These are the activations of a small neural network, seen along a few directions. Each row is one input.
Each table varies a few parts of the input and shows all the possible inputs, shuffled.
A made-up example of a description, with smaller parts first: one of 2 separate values, together with either a single point or one of 9 places around a ring or (one of 4 places along a line, together with one of 5 places around a ring).
Shared parts are said once, and a part with two or three values counts as separate values.
(in the rows, 128 means zero)

Rows:
r1: [153 159 117 147 212 100  68 132 199 167  81  78]
r2: [147 117 163 138 121 117  92 139 160 206  48  48]
r3: [237  89 104 180 203  45 102 100 153 137 113 114]
r4: [ 20 215 131  95 141 165 138 127 141  58 164 170]
r5: [ 21 162 168  86  59 197 152 134  96  95 127 132]
r6: [ 87 145  77 126 121 139 150 124 101  64 206 219]
r7: [112 173 194  62 101 181  88 171 161 169  59  97]
r8: [173  96  64 173 160  80 181  87  82 102 218 164]
r9: [109 212 147  68 183 149  72 181 204 124  91 122]
r10: [164  37 105 164  76 112 204  94  59 137 178 132]
r11: [229  38 145 179 117  83 117 112 121 174  88  77]
r12: [ 83  93 120 118  43 167 172 135  60 102 163 184]
Question: The inputs of r1 and r8 match in every part but one. If r2 is changed in the same way as r1 into r8, which row does it become?
Answer: r10
Question: What is each input in this table made of?
Answer: one of 2 separate values, together with one of 6 places around a ring
Question: Which other rows does r11 become when the choice among 2 separate values takes its other values? List them by row number.
Answer: r3

Rows:
r13: [ 39 178 116  95 106 172 155 133 105  65 182 191]
r14: [144 131 123 116 135 125  99 152 150 133 110 143]
r15: [166 106 108 144 150 105 144 114 117 110 158 141]
r16: [134 162 118 131 174 112 116 122 157 137 134 114]
r17: [129 158 139 100 142 141 111 147 148 151 106 114]
r18: [115 109 116 152 125 116 150 113 116 136 135 102]
r19: [117 142 145 137 147 116 117 116 148 124 103 104]
r20: [114 140 168 110 110 150 104 140 141 136  85 100]
r21: [161 103 133 116 110 127 141 141 118 126 136 143]
r22: [111 104 143 126  89 152 142 132 117 152 115 104]
r23: [140  98 139 132  82 135 138 127  96 146 123 133]
r24: [150 134 100 148 175 104 103 128 152 118 134 142]
r25: [145 100 114 157 119 108 145  99 101 130 143 133]
Question: What is each input in this table made of?
Answer: either a single point or (one of 2 separate values, together with one of 6 places around a ring)
Question: Which other rows does r18 become when the choice among 2 separate values takes its other values? List them by row number.
Answer: r22
